These are the activations of a small neural network, seen along a few directions. Each row is one input.
In each table, some parts of the input vary, and every possible input appears once, in random order.
Descriptions start from the smaller parts, as in this example, which fits no table here: values(3) and (point or line(9) or (line(4) and ring(5))).
Shared parts are said once, and a part with two or three values counts as separate values.
In the rows, 128 means zero.

Other details of the inputs shift rows strongly along three fixed directions, in all tables alike. That doesn't count.
To show where, the next rows are all for the same input, with only those details redrawn:
[140 119 124 116 135 127 112 109 136 126 130 113]
[136 137 161 132 128 138 100 112 131 164 127 137]
[123 150 138 122 125 104  88 134 124 154 140 166]
[121 122 119 145 136 143 185 173 121 138 128 158]
[129 111  42  82 142  72 118 137 133  56 149 114]
[120 155 137 120 123  97  82 138 122 155 142 174]
[135 138 161 132 127 136  99 113 131 164 128 139]
[137 134 159 132 129 139 104 112 132 162 126 134]

Table:
row 1: [153  99 130 123 141 155 132  93 142 121 120  80]
row 2: [108 134  37  85 125  46 109 153 122  48 151 134]
row 3: [111 155 151 136 107 117  99 119 119 134 124 134]
row 4: [160  93 128 118 148 158 130  94 145 125 123  85]
row 5: [118 155 138 123 120 101  88 136 122 151 139 167]
row 6: [107 127 132 161 116 156 199 159 116 113 111 124]
row 7: [134 121 124 120 128 127 120 109 134 114 126 102]
row 8: [122 152 134 119 126  98  80 139 123 159 143 177]
row 9: [123 142 149 134 118 124 106 118 124 141 126 132]
row 10: [125 130 124 123 118 121 116 108 129 104 123 101]
row 11: [133 134 167 139 122 146 110 104 131 155 120 119]
row 12: [ 99 141 123 154 115 132 184 176 111 119 121 154]
row 13: [126 122 132 131 116 139 130  97 132  92 114  76]
row 14: [107 133 125 154 119 140 188 170 114 124 119 147]
row 15: [123 120 117 142 139 142 183 175 122 141 131 164]
row 16: [125 112 123 151 137 159 201 163 123 131 121 135]
row 17: [161  91 122 115 149 156 133  94 146 118 124  82]
row 18: [152 100 130 121 141 154 133  93 143 119 121  81]
Question: Changing only one part turns row 13 into row 6. The same change can be made to row 5. Which row results?
Answer: row 16
Question: What is each input in this table made of?
Answer: values(2) and line(9)
Question: Change only the values(2) part in row 10. List by row number the other rows that result.
Answer: row 14

Table:
row 19: [123 147 171 135 117 132 121 114 121 167 123 126]
row 20: [148 118 181 155 119 176 110  95 130 165  99 108]
row 21: [102 143 128 139 134 138 176 183 121 125 141 176]
row 22: [152 113 192 128 131 194 121  70 148 148 114  81]
row 23: [123 113  82 115 128  94  96 118 128  75 136 111]
row 24: [136 134 189 146 126 161 123  82 134 162 117  81]
row 25: [125 159 128 120 107  78  78 122 127 144 143 145]
row 26: [129 122 184 164 130 177 119  94 126 153 111 107]
row 27: [115 117 140 157 129 165 179 156 108 136 112 142]
row 28: [158  94 102  99 161 129 117 104 148 117 143 102]
row 29: [116  99  74 128 142 130 172 147 118  63 128 102]
row 30: [118 130 146 166 123 146 194 160 125 152 123 137]
row 31: [145 112  93  98 130 121 126 123 148  84 131 107]
row 32: [134 153 144 117 110  95  80 111 131 153 127 129]
row 33: [145 107 114 116 132 140 165 104 133 107 111  70]
row 34: [113 164 119 102 111  71  33 121 108 131 135 172]
row 35: [139 130 156 136 141 123  65 110 117 186 132 153]
row 36: [100 148  96 133 116 100 134 188 102 132 126 196]
row 37: [105 140 142 165 131 138 199 170 118 145 127 147]
row 38: [141  98 118 119 147 158 153  98 153  78 130  72]
row 39: [124 134 147 145 125 170 185 168 129 157 117 167]
row 40: [115 155 115 120 106  74  46 132 115 130 143 173]
row 41: [134 149 145 115 114 113  70 113 141 139 144 151]
row 42: [131 106  59  92 140 120 174 151 134  57 133 117]
row 43: [140 105  93 100 136 118 115 102 154  68 141  88]
row 44: [131 131  88 101 123  92 124 123 131 105 126 105]
row 45: [114 137 113 147 144 104 181 199 108 179 143 192]
Question: What is each input in this table made of?
Answer: values(3) and (point or ring(8))
Question: Changing only the values(3) part turns row 44 into row 39. The same change can be made to row 33. Which row results?
Answer: row 42

Table:
row 46: [149 103 110 118 140 120 117 104 138 119 131  90]
row 47: [133 118 132 141 140 151 193 153 130 155 124 131]
row 48: [128 126 112 138 133 120 148 162 123 136 135 157]
row 49: [138 132  99  92 134  91  95 112 140 112 142 121]
row 50: [120 145  98 102 118  84 100 125 123 104 134 125]
row 51: [130 118 128 118 131 142 134 103 132 102 121  84]
row 52: [135 130 110  96 130 111  97 117 143 106 140 131]
row 53: [151 114 160 122 140 152  70  66 144 141 124  88]
row 54: [105 146 123 135 113 130 157 171 116 121 127 166]
row 55: [116 137 106 134 119 101 130 148 120 114 132 140]
row 56: [144 140 177 125 119 142  39  80 141 164 126 133]
row 57: [114 133 120 132 126 119 117 129 123 110 128 127]
row 58: [114 104 138 168 131 185 185 141 109 125 108 128]
row 59: [129 135 100  96 128  94  91 129 140 101 150 146]
row 60: [123 127 117 135 123 112 147 134 124 121 130 114]
row 61: [113 143 118 123 115 114 131 145 130 105 137 145]
row 62: [136 113 122 143 137 147 158 144 128 141 122 134]
row 63: [128 122 134 141 127 138 171 127 131 131 122 100]
row 64: [106 140 115 149 119 109 156 169 110 139 126 157]
row 65: [116 136 106 128 121 104 131 146 116 114 123 141]
row 66: [139 108 129 136 135 159 157 135 139 120 129 126]
row 67: [101 144 119 143 123 110 140 167 114 119 137 163]
row 68: [116 139 102 113 114  98  85 126 128  91 133 135]
row 69: [113 146 111 106 125  88  96 121 130  97 145 127]
row 70: [131 109 136 146 145 162 180 147 131 133 130 131]
row 71: [138 115 121 123 125 135 134 102 128 108 114  85]
row 72: [113 144 117 120 115 116 133 143 131 106 133 143]
row 73: [130 120 138 143 128 150 186 129 131 136 115  97]
row 74: [109 143 115 134 118 102 148 162 106 135 127 153]
row 75: [130 126 128 113 131 129 121  95 139 100 128  85]
row 76: [132 128  89  98 133  71  89 124 132 112 151 128]
row 77: [147 110 118 103 134 142 112 101 143 106 127 100]
row 78: [104 140 112 136 138 113 150 190 109 138 137 199]
row 79: [124 161 201 164 107 148  89 110 121 199 113 151]
row 80: [122 136 105 101 115 101  85 115 126  86 130 122]
row 81: [111 172 175 151 111 122  85 166 117 193 141 226]
row 82: [144 142 190 141 123 139  62  87 132 203 122 130]
row 83: [133 134 143 129 130 116 102 126 122 166 126 147]
row 84: [142 114 119 103 146 132 120 100 145 108 135  96]
row 85: [122 135 110 110 140 105 119 140 132 117 149 148]
row 86: [134 127  95 103 133  90  89 125 127 115 136 137]
row 87: [144 107 119 121 140 141 158 125 132 136 122 102]
row 88: [109 148 117 140 116 102 145 164 116 128 136 161]
row 89: [135 118 127 135 139 136 171 143 132 146 131 127]
row 90: [137 124 123 119 126 130 139 101 139 110 121  86]
row 91: [147  99 118 117 136 152 123 107 141 105 119 104]
row 92: [134 109 128 139 144 151 152 135 132 126 130 125]
row 93: [133 116 122 118 120 136 109 101 134  92 116  96]
row 94: [145 101 123 124 137 165 152 123 134 112 119 112]
row 95: [105 144 118 141 112 116 137 169 119 114 134 169]
row 96: [114 135 112 124 138 115 141 169 113 130 139 175]
row 97: [153 101 133 132 140 155 146 104 143 130 123  91]
row 98: [114 138 105 123 121  88 118 141 114 120 127 136]
row 99: [133 120 125 126 126 133 149 113 127 124 117  87]
row 100: [123 119 143 154 120 167 180 145 130 119 119 125]
row 101: [126 134 102  93 138  96  90 125 129 110 145 137]
row 102: [140 132 170 144 130 164 144 128 128 183 118 139]
row 103: [129 145 199 145 119 161  93  90 122 170 113 119]
row 104: [124 103 121 146 142 163 153 141 114 128 124 146]
row 105: [141 144 195 142 124 147  91 104 122 209 119 143]
row 106: [143 105 122 130 128 132 129  91 136 109 119  63]
row 107: [145 110 122 126 140 144 159 122 142 126 128 107]
row 108: [126 112 133 139 133 154 151 119 125 109 113 100]
row 109: [117 125 137 148 129 147 168 142 124 119 127 123]
row 110: [141 125 165 147 132 165 148 130 123 175 114 140]
row 111: [121 176 174 124 105  96  52  99 129 170 136 149]
Question: Changing only one part turns row 46 into row 106. The same change can be made to row 97. Which row results?
Answer: row 88
Question: Changing only one part turns row 73 into row 47. The same change can be made to row 111. Which row results?
Answer: row 107
Question: What is each input in this table made of?
Answer: values(2) and (point or (line(4) and ring(8)))
Question: Change only the values(2) part in row 66. List by row number the other rows that result.
Answer: row 100
Question: Change only the line(4) part in row 47. List by row number the other rows that result.
Answer: row 49, row 52, row 84
Question: Change only the line(4) part in row 61. List by row number the other rows that result.
Answer: row 63, row 69, row 111
